A small network was trained on made-up records. Each row is its average activation on records with the value named, seen along a few directions.
Values that are neighbours, or in one group, have similar rows; names and order tell nothing.
(in the rows, 500 means zero)
Strong random noise was added to every row along 15 fixed directions; ignore it. To show where, here is one row again and again, with new noise each time:
[435 641 569 425 557 650 617 681 490 307 699 603 655 385 543 572 381 445
 412 520 536 535 571 450 405 585]
[558 644 411 509 504 438 427 456 485 642 611 527 591 409 522 585 568 457
 452 530 664 484 635 537 480 497]
[474 582 529 452 441 705 521 547 502 665 537 497 575 541 499 510 595 378
 311 532 546 472 525 679 499 472]
[505 514 515 428 592 527 528 435 501 451 350 228 685 433 487 606 525 855
 654 518 431 446 602 524 450 614]
[526 324 722 606 486 362 526 532 480 480 519 525 238 500 492 399 445 625
 673 575 479 492 496 354 536 644]
[577 555 743 319 539 729 586 640 315 530 375 544 421 630 508 463 329 540
 423 589 599 488 555 571 548 637]
[553 267 540 458 488 367 495 512 476 434 461 275 585 619 667 504 676 508
 579 605 311 544 439 711 547 368]
[508 465 376 571 391 551 633 539 337 486 358 402 413 437 576 439 412 380
 469 447 566 585 350 501 425 420]
[445 480 495 481 473 307 403 492 305 338 436 448 560 499 679 520 407 509
 693 430 415 440 446 442 386 628]
[530 475 291 477 579 452 487 455 547 372 699 643 731 393 553 603 483 460
 522 650 467 662 602 514 425 392]
[450 545 608 412 628 633 497 462 774 514 483 622 473 773 338 450 458 620
 470 594 345 512 426 515 636 395]
[415 506 528 573 577 498 597 561 423 630 509 565 429 641 525 479 420 487
 575 391 567 550 472 544 542 496]
[532 383 623 515 431 550 538 612 421 377 503 316 535 385 546 515 605 527
 474 434 393 425 526 480 471 603]
[701 567 357 512 371 533 463 675 567 410 581 431 490 580 527 510 657 467
 471 486 510 525 451 472 653 435]
[395 595 450 477 498 452 559 609 416 562 464 506 500 466 503 553 384 822
 460 458 590 584 577 451 510 476]
[463 558 344 448 285 360 354 381 435 475 613 647 585 269 647 488 459 376
 479 855 564 532 505 522 289 564]
[270 637 580 577 531 421 663 476 638 479 560 481 470 463 470 384 461 352
 592 515 471 367 248 477 504 635]


Field ZURUG:
gufu: [599 321 530 622 760 503 571 339 508 551 436 522 431 548 401 478 495 203
 437 280 465 546 457 472 524 224]
pebi: [422 628 634 428 562 253 543 543 392 401 570 628 421 386 592 433 374 197
 373 508 626 464 411 488 478 466]
sez: [555 292 567 486 638 248 626 569 470 209 537 377 537 375 524 536 525 518
 548 395 390 498 507 402 597 485]
ribut: [431 746 592 533 470 460 315 499 506 654 516 526 439 613 523 586 463 626
 548 273 634 381 581 387 448 595]
fivi: [509 518 562 482 587 102 459 339 256 617 465 473 468 368 559 489 478 273
 515 442 641 342 501 521 563 628]
nibis: [256 404 612 401 467 239 459 603 356 408 431 524 478 451 592 458 420 691
 422 450 393 487 468 501 482 493]
vaf: [568 399 703 498 449 701 637 697 392 451 472 488 313 474 494 452 425 472
 459 450 618 492 562 467 513 659]
sivu: [507 596 675 561 630 556 384 509 508 658 503 407 520 647 479 624 560 604
 537 194 541 381 684 478 487 521]
katuz: [329 681 503 576 755 373 640 463 604 438 522 470 554 454 454 536 373 542
 630 294 550 481 437 410 474 458]
mogob: [537 419 482 462 570 414 364 425 387 459 531 847 423 449 403 447 396 319
 436 458 512 462 586 385 564 594]
riv: [427 393 584 400 460 424 532 549 358 483 622 599 573 308 548 539 492 489
 317 599 522 534 649 554 483 543]
ZURUG is arranged as a ring.
Question: A walk along ZURUG starts at katuz and steps to its neighbour pebi. Put sez, nibis, sivu, mogob in the order it reaches them.
Answer: nibis, mogob, sez, sivu
Question: List every value one step from fivi, in the order listed.
Answer: ribut, riv

Field GIZU:
vube: [663 571 365 494 594 545 575 434 556 423 516 481 601 381 370 561 535 429
 478 452 526 454 537 390 593 554]
kadeb: [391 513 601 572 523 335 521 432 568 498 549 325 542 326 483 524 592 447
 516 368 480 310 466 432 462 605]
bisi: [555 343 402 731 453 609 524 264 454 758 494 610 315 462 516 417 471 106
 607 552 702 603 499 602 317 480]
puti: [584 663 588 459 535 348 295 431 543 598 334 261 464 638 592 564 602 503
 443 351 566 387 501 548 463 282]
seg: [610 508 613 423 421 391 202 354 447 505 433 628 390 591 525 431 475 393
 466 598 413 394 456 439 471 499]
zikis: [377 498 362 588 511 536 522 494 505 582 487 683 439 515 345 456 463 650
 570 368 495 515 494 418 608 610]
gosu: [673 501 253 400 467 543 433 406 614 538 457 422 667 503 435 508 707 577
 587 753 484 506 551 661 608 517]
lib: [632 494 709 500 562 629 540 491 579 578 509 224 620 416 434 532 762 561
 503 545 483 315 657 624 553 653]
bod: [604 515 586 279 615 658 376 449 404 541 620 648 786 467 513 663 517 422
 253 639 492 495 796 641 456 490]
fava: [511 485 359 436 447 495 624 544 399 523 485 475 559 491 548 472 532 402
 534 581 559 543 421 671 611 562]
let: [504 621 472 499 404 499 395 558 581 499 626 641 442 500 492 510 447 561
 423 608 544 547 516 373 476 456]
GIZU is arranged as a ring.
Question: A walk along GIZU starts at vube and steps to its neighbour kadeb. Put bisi, puti, zikis, gosu in the order it reaches them.
Answer: bisi, zikis, gosu, puti
Question: List every value one step from let, in the order listed.
Answer: seg, bod
